Each row below holds a small network's activations on one input, seen along a few directions.
In each table, some parts of the input vary, and every possible input appears once, in random order.
Descriptions start from the smaller parts, as in this example, which fits no table here: one of 2 separate values, together with either a single point or one of 11 places along a line or (one of 6 places along a line, together with one of 8 places around a ring).
Shared parts are said once, and a part with two or three values counts as separate values.
In the rows, zero is written as 128.

Other details of the inputs vary at random and push rows far along two fixed directions, the same in every table; ignore that.

Table:
r1: [ 93  93 121 108 113 172  75  83  74  60  92 146  73 136  90 178]
r2: [116  92 150 102 127 165  95 134 112 106 133 115  70 133  93 198]
r3: [127 129 120  93 126  88  85 138 152  86 130 122 134 115 120 110]
r4: [136 105 101  99 108  77 105 133 139  90 139 123 146 102 105 140]
r5: [108 133 160 174 121 192 168 129  95 195 103 139  84 151 163 159]
r6: [116 147 162 177 141 195 174 146  97 189 110 150  78 166 153 165]
r7: [109 143 138 177 120 174 178 148  86 181  94 156  97 152 169 173]
r8: [137 107 105  99 113  83 100 134 144  87 135 117 138 110 112 130]
r9: [105 104 146 102 100 148 102 119 106 103 123 124  85 111 133 202]
r10: [157 171 111 174 134  82 192 134 149 174 128 138 178 120 150  67]
r11: [141 106 113  95 138 108  98 125 148  94 153  99 153 118 101 118]
r12: [ 99 136 142 180 125 212 182 123  54 154  85 175  76 177 147 174]
r13: [ 95 133 158 175 153 225 157 147  85 200 109 147  90 179 148 153]
r14: [126 117 113 101 130 104  96 122 138  93 143  93 169  97 104 114]
r15: [107  97 147 103 115 170 101 107 107 105 136  99 106 111 120 192]
r16: [108 145 149 172 130 185 171 154  95 182  94 158  82 167 174 164]
r17: [143 126 119 103 132 102 110 119 146  84 144  91 163 103 120 119]
r18: [146 136 130 104 130  93 109 126 156  89 141 101 132 107 118 121]
r19: [149 165 115 159 124  83 173 130 155 174 127 162 172 130 170  54]
r20: [128 123 123  96 142 114  88 127 148  95 143  97 152 115 111 103]
r21: [140 133 136  86 123  94  98 120 159  91 152 142 131 112 127 122]
r22: [136 130 133  91 118  92  99 121 157  92 143 131 131 110 134 121]
r23: [145 132 124 110 123  90 112 123 150  87 135  95 139 100 118 125]
r24: [142 162 108 172 134  88 173 139 145 183 122 137 178 123 136  51]
r25: [110  78 132 105 124 172  96 127 100 102 127  90 103 127 107 193]
r26: [139 163 105 164 132  84 162 148 147 170 113 156 174 134 158  46]
r27: [156 168 129 160 138  92 174 126 162 182 136 148 164 134 154  48]
r28: [157 180 117 158 144  86 178 146 159 164 136 174 167 145 159  61]
r29: [151 144  72 175 129  94 178  91 118 151 111 199 170 157 116  43]
r30: [110 138 152 176 143 206 172 143  92 191 108 134 101 169 163 158]
r31: [ 97  97 141 107 128 176  84 128 102 101 119  87 102 124 114 178]
r32: [105  98 130 104 103 169  89  68  85  72 108 153  75 131 104 180]
r33: [109 135 163 164 143 210 163 128  99 195 125 152  99 167 157 153]
r34: [109 143 143 178 121 179 175 152  89 182  90 152  89 158 176 166]
r35: [145 111 118  98 127  92 101 129 153  97 144 103 131 111  98 120]
r36: [144 108 118  92 143 112  98 124 149  93 163 112 150 120  94 123]
r37: [103 111 158 105 132 173  85 135 111 106 124 109  67 131 103 183]
r38: [123 121 113  97 114  81  93 134 140  86 129 119 147  96 116 125]
r39: [146 131 142  91 130  97 101 113 162  95 157 120 129 107 110 119]
r40: [144 132 131  99 146 113 108 121 153  89 158 109 150 116 115 122]
r41: [152 163 107 169 141 102 187 130 145 171 136 135 198 127 151  67]
r42: [139 125 132  92 135 110 100 110 155  97 155 105 152 110 122 109]
r43: [137  98 103 101 125 103 108 120 138  95 152  97 165 105  95 133]
r44: [144 163 112 172 139  92 166 140 149 181 116 134 171 129 143  41]
r45: [132 129 127 100 133  96  90 130 154  95 134  99 133 109 105 104]
r46: [112  84 137 111 112 159 101 131 102 109 117  94  76 123 103 199]
r47: [153 163 120 167 127  86 185 120 152 186 134 147 175 119 150  60]
r48: [103 120 139 167 124 191 161 158  87 191  98 161  75 177 156 173]
r49: [150 159 117 162 140 107 175 119 151 179 139 138 189 131 159  49]
r50: [141 114 116  89 126  90  95 136 152  86 150 136 130 121 103 131]
r51: [112  85 133 112 108 152 104 129 100 109 123  98  84 113  95 207]
r52: [128 130 127  91 132  94  87 139 153  87 140 138 131 118 112 115]
Description of these inputs: one of 4 separate values, together with either a single point or (one of 3 separate values, together with one of 4 places along a line).
Changing only the choice among 4 separate values turns r22 into r16. The same change can be made to r15. Which row results?
Answer: r41
Which other rows agree with r14 in the choice among 4 separate values? List them by row number.
Answer: r1, r3, r13, r20, r24, r26, r31, r37, r38, r44, r45, r52
Which other rows does r33 become when the choice among 4 separate values takes its other values? List them by row number.
Answer: r13, r36, r40
Which other rows does r45 become when the choice among 4 separate values takes its other values? List them by row number.
Answer: r18, r27, r35
Which other rows does r22 become when the place on the line of 4 takes its other values? List them by row number.
Answer: r9, r19, r21
Which other rows does r36 become when the place on the line of 4 takes its other values? List them by row number.
Answer: r11, r25, r43

Table:
r53: [139 147 120 150 131 118 159 126 136 159 129 158 141 143 140  96]
r54: [ 87 116 164 160 127 226 142 143  71 174  92 153  50 175 149 197]
r55: [140 109 120  73 116  78  76 113 151  50 145 105 132  91  94 142]
r56: [140 159 110 176 145 118 184 138 133 190 123 163 173 155 149  49]
r57: [139 118 120  72 116  75  76 110 155  47 145 101 138  86 102 130]
r58: [135 110 115  74 124  92  73 100 145  47 150  97 147  95  93 127]
r59: [126 134 126 133 124 121 131 135 130 132 121 138 124 130 127 121]
r60: [ 91 103 163 121 118 209 107 122  81 120 108 127  50 141 133 224]
r61: [ 83  90 153 137 121 234 118 127  61 135 102 126  48 156 122 238]
r62: [151 174 146 181 160 125 198 179 170 238 152 103 181 139 176  69]
r63: [138 110 116  76 115  80  75 108 149  50 144  98 147  88 102 131]
r64: [147 138 101 130 133  76 132 129 150 127 135 133 168 119 124  73]
r65: [146 155 110 180 133 111 191 135 134 194 120 163 168 146 153  66]
What do these inputs look like to the network?
Answer: either a single point or (one of 3 separate values, together with one of 4 places along a line)
